Here are a small network's activations along a few directions, averaged over the inputs that share one value of a field.
Values that are neighbours, or in one group, have similar rows; names and order tell nothing.
(in the rows, 500 means zero)
Random noise pushes rows far along 7 fixed directions. That doesn't count. These rows show it; they differ only by the noise:
590 504 280 391 579 395 442 307 678 576 455 374 532 580 519 237 469 426
468 361 545 537 395 522 489 540 388 406 500 629 510 438 459 514 528 439
688 557 465 541 494 564 521 456 369 467 537 438 551 423 544 582 528 404
557 569 497 506 597 515 555 528 595 508 612 593 522 682 510 619 560 697
684 663 537 518 654 608 487 478 535 539 542 441 429 367 463 511 576 545
864 656 363 462 506 451 465 324 536 455 766 282 486 613 647 717 450 590
500 481 504 536 531 507 537 522 506 499 541 606 531 595 533 582 542 579
855 499 451 559 382 503 510 407 385 298 759 356 538 568 629 778 475 472
424 383 262 385 403 324 439 339 525 569 441 505 588 630 573 338 414 404


Values of D:
d2: 451 527 491 483 546 410 429 441 584 602 473 529 346 443 512 429 444 581
d8: 404 180 477 642 414 334 534 423 540 478 479 580 531 699 692 547 455 470
d1: 467 283 575 526 487 537 526 595 479 318 466 608 465 430 480 416 531 409
d9: 535 445 452 598 706 430 593 419 695 564 453 408 550 746 608 377 494 503
d4: 661 517 590 613 372 477 363 401 517 425 562 359 406 364 472 521 479 402
d11: 602 460 476 643 627 446 517 435 647 471 397 178 484 536 699 415 448 292
d3: 492 594 367 402 470 502 596 554 616 437 608 318 638 768 504 574 422 583
d10: 522 562 539 266 393 636 543 675 410 329 588 440 494 362 107 288 512 579
d6: 537 499 686 600 523 567 370 370 537 569 407 350 328 220 636 553 501 427
d7: 385 385 546 592 747 438 675 620 753 459 577 483 581 811 642 526 500 629
d5: 471 649 771 574 601 675 473 679 652 403 468 589 376 396 266 510 647 592
The values of D form 3 separate groups.
Which other values are in the same group as d8? Give them in the order they are listed.
Answer: d2, d1, d9
Which other values are in the same group as d10? Give them in the order they are listed.
Answer: d11, d3, d7

Values of J:
j3: 512 404 573 646 634 564 669 503 212 505 390 493 557 487 636 487 589 356
j6: 534 723 545 179 510 465 401 418 614 532 445 236 298 225 254 191 364 437
j10: 194 429 555 568 704 385 570 428 636 746 355 430 493 603 887 660 474 548
j9: 444 288 488 610 431 323 378 348 733 540 416 557 362 555 687 419 389 503
j4: 588 598 366 567 525 593 521 596 705 407 381 587 592 544 316 458 600 404
j2: 567 520 732 744 738 685 653 752 875 363 796 545 534 720 554 807 574 823
j8: 571 408 512 620 621 686 705 716 257 453 498 669 686 539 386 502 659 442
j1: 570 190 635 763 193 592 481 551 125 384 611 590 649 436 644 897 657 360
j11: 722 750 728 576 516 622 525 623 501 393 609 609 441 487 271 648 692 724
j7: 576 792 396 264 466 524 568 512 520 448 555 300 702 616 296 414 557 552
j5: 161 422 139 215 456 188 382 336 491 685 523 775 395 835 666 347 150 705
The values of J form 3 separate groups.
Which other values are in the same group as j5? Give them in the order they are listed.
Answer: j3, j8
Which other values are in the same group as j1? Give them in the order they are listed.
Answer: j9, j4, j11
